These are the activations of a small neural network, seen along a few directions. Each row is one input.
In each table, some parts of the input vary, and every possible input appears once, in random order.
Descriptions start from the smaller parts, as in this example, which fits no table here: ring(8) and (point or ring(9) or (values(2) and line(6))).
Shared parts are said once, and a part with two or three values counts as separate values.
In the rows, zero is written as 128.

Other details of the inputs shift rows strongly along two fixed directions, in all tables alike. That doesn't count.

Rows:
row 1: [144 205 133 134 146 122 126 119 107 138 142 113 167 129]
row 2: [125 158 112 156 189  85 173 162 137 109 190 123 188 138]
row 3: [163 122 143 125  67 167 113  91 105 145  75 133  62 121]
row 4: [142 195 142  73  61 182  39 113  84 205  58 111  91 153]
row 5: [130 124 129 128 111 142 114 136 123 142 128 118 118 139]
row 6: [125  73 115 138 140 115 187 140 162  76 153 137 134 110]
row 7: [ 80 141 115 130 201  91 138 158 178  96 177 120 217 117]
row 8: [189 195 152 128  78 155 105 101  66 174 101 122  83 140]
row 9: [117 115 118 127 149 121 147 138 157 104 137 125 148 117]
row 10: [151  81 134 131 103 134 166 129 134  90 124 149 100 115]
row 11: [ 82 135 114 145 195  94 129 138 165 127 177 107 199 120]
row 12: [151 151 120 138 159 107 183 143 130  94 158 133 155 120]
row 13: [100  85 117 160 179  88 174 163 168  90 176 139 163 127]
row 14: [ 80 189 109  92 167 118  74 147 133 161 136  98 189 144]
row 15: [ 74 132 108 142 209  81 129 167 160 110 187 115 203 132]
row 16: [ 99 154 133 136 161 115 114 126 146 125 144 117 179 119]
row 17: [120 122 123 134 138 128 130 114 139 123 128 123 139 113]
row 18: [120 115 125 136 143 119 123 143 133 129 140 135 137 133]
row 19: [121 149 122  95 112 146  95 129 117 162 102 125 125 141]
row 20: [156  90 120 119  98 146 146 115 121 107  98 142  68 117]
row 21: [176  59 144 146  72 148 171  92 111 101  87 168  42 113]
row 22: [ 89 195 140 119 157 129  73 127 131 152 146  97 206 126]
row 23: [169  46 137 153  77 143 193 103 126  89 108 151  54 108]
row 24: [145 125 133 129 100 144 106 103 107 151 105 122  81 128]
row 25: [143  71 126 130  97 120 176 135 136 100 113 164  81 133]
row 26: [123 209 146 100 117 156  34 103  93 179  93 100 142 131]
row 27: [146  75 124 143 111 130 166 104 127  99 111 140  78 110]
row 28: [176  71 134 124  77 150 159 108 107  96  85 163  39 117]
row 29: [120 125 139 145 135 117 126 121 137 132 140 128 133 127]
row 30: [146  57 116 137 124 125 190 126 150  80 124 156  94 110]
row 31: [124 140 129 101 113 136 103 133 117 149 107 137 127 140]
row 32: [118 163 126  95 117 136  82 131 107 156 105 124 129 146]
row 33: [117 109 122 128 158 115 148 139 152  97 143 141 155 115]
row 34: [166 166 160 109  59 179  49  87  75 193  66 126  67 140]
row 35: [119 201 136 101 111 165  37 128 103 198 100  98 133 153]
row 36: [122  62 123 166 147 100 191 128 163  94 156 138 116 115]
row 37: [ 95 138 108 130 174 110 112 150 142 133 156 108 166 134]
row 38: [127  79 128 151 131 112 163 150 142 101 154 140 124 128]
row 39: [ 95 186 136 122 150 133  72 125 131 170 147  86 183 136]
row 40: [ 92 184 118 113 163 132  65 143 131 172 141 100 183 145]
row 41: [136 151 152 127  96 149  88 109 106 160 116 119 115 135]
row 42: [173 118 122 136 109 113 201 139 108 103 130 157  95 138]
row 43: [130 112 133 142 129 118 128 117 122 126 131 131 110 122]
row 44: [127  83 126 127 113 117 168 145 137 102 134 149 117 131]
row 45: [118 103 119 119 117 126 152 144 137 120 131 132 126 134]
Description of these inputs: ring(5) and (point or (values(2) and line(4))).
Changing only the ring(5) part turns row 23 into row 6. The same change can be made to row 1. Which row results? -> row 12
Changing only the ring(5) part turns row 4 into row 36. The same change can be made to row 44. Which row results? -> row 41
Which other rows does row 7 become when the ring(5) part takes its other values? List them by row number. -> row 13, row 16, row 25, row 29
List by row number the other rows that have the ring(5) part in common with row 18. -> row 2, row 5, row 13, row 15, row 35, row 37, row 38, row 40

Rows:
row 46: [149  60 122 134 106 120 196 136 129  86 125 164  94 128]
row 47: [107 131 127 118 131 140 111 137 143 136 122 126 150 129]
row 48: [103 147 110 107 154 125 103 143 139 147 138 109 161 133]
row 49: [107 105 126 132 131 128 134 143 149 122 133 131 134 131]
row 50: [159 172 144 119  96 154  95 113  95 172  98 123  94 144]
row 51: [121 110 129 140 144 119 125 115 129 124 131 127 127 116]
row 52: [148 136 123 132 134 136 123 131 112 125 131 126 117 128]
row 53: [118 115 135 129 136 129 119 127 146 120 130 134 146 121]
row 54: [145 116 125 142 123 124 165 115 135 106 125 129 115 113]
row 55: [125  91 113 117 126 120 161 137 147  97 128 133 114 120]
row 56: [ 96 155 134 132 155 118  86 125 129 151 141 106 162 128]
row 57: [118 116 116 125 138 110 144 144 126 121 138 131 130 142]
row 58: [118 108 137 137 129 125 121 131 143 122 133 133 133 127]
row 59: [133 118 131 151 128 117 160 129 139 117 146 126 134 124]
row 60: [132 129 129 144 133 123 154 125 140 118 143 127 150 119]
row 61: [125 121 123 139 139 123 137 111 127 126 140 121 128 120]
row 62: [122 113 114 116 137 114 156 137 132 101 129 136 131 129]
row 63: [128 133 121 123 141 108 148 135 130 109 129 140 135 123]
row 64: [137 171 132 118 135 133 119 120 123 134 119 122 138 128]
row 65: [119 171 131 114 138 120 108 140 123 142 132 131 167 134]
row 66: [125 166 126 130 148 128  97 144 118 141 147 109 151 138]
row 67: [122 139 136 130 124 135 123 113 125 132 136 121 145 121]
row 68: [132 100 125 135 131 130 122 117 135 125 119 138 110 123]
row 69: [126 119 126 108 111 141 125 137 133 133 121 129 129 130]
row 70: [128 134 131 126 122 133 129 104 123 122 125 118 123 116]
row 71: [115 133 135 126 136 127 110 112 128 125 121 120 136 113]
row 72: [128  96 127 151 128 116 158 116 132 114 145 128 111 122]
row 73: [127 123 132 123 128 134 111 116 137 120 113 130 121 120]
row 74: [116 111 124 118 121 126 135 146 141 126 135 125 132 133]
row 75: [ 94 160 118 108 153 133  92 136 147 138 123 110 166 128]
row 76: [128  94 134 151 121 117 163 120 136 106 148 132 118 121]
row 77: [108 124 121 127 134 133 109 137 139 143 123 122 128 135]
row 78: [116 108 139 139 136 122 133 121 137 116 137 133 144 113]
row 79: [139 129 132 139 130 127 136 146 124 113 147 127 132 131]
row 80: [149 126 125 130 126 134 138 131 121 103 127 131 113 120]
row 81: [122  84 113 135 136 128 150 132 146 115 124 139 110 124]
row 82: [142 189 139 121 102 153  76 109  99 183 106 102 120 141]
row 83: [127 176 136 122 143 131 115 131 129 144 136 122 168 133]
row 84: [149 150 142  99  71 159  93 124  87 161  88 131  89 151]
row 85: [129 116 121 138 138 102 154 142 129 119 141 144 124 133]
row 86: [132 159 122 117 135 122 111 131 112 147 120 132 134 134]
row 87: [176  83 125 117  69 150 151 112  91 125  82 156  37 138]
row 88: [139 123 134 130 113 117 145 138 120 125 128 148 116 134]
row 89: [128  85 129 145 129 122 136 126 142 118 129 140 106 125]
row 90: [ 99 146 116 112 149 121 102 149 140 149 142 106 158 140]
row 91: [200 151 156 106  34 195  85 103  63 157  62 139  41 137]
row 92: [118 181 137 126 149 124 110 138 131 149 145 115 171 139]
row 93: [123 169 121 131 149 126 109 120 127 150 136 105 157 128]
row 94: [110  98 138 149 139 110 144 128 141 110 147 131 138 117]
row 95: [149 112 122 144 140 119 169 125 132 114 136 142 113 125]
Changing only one part turns row 66 into row 52. The same change can be made to row 57. Which row results? -> row 87
What is each input in this table made of? -> ring(5) and (point or ring(9))
List by row number the other rows that have the ring(5) part in common with row 63. -> row 54, row 55, row 62, row 64, row 70, row 71, row 73, row 75, row 80
A walk changes only the ring(9) part. It starts at row 68 and steps to row 51. List the rest of the walk in order. -> row 61, row 93, row 95, row 86, row 87, row 48, row 81
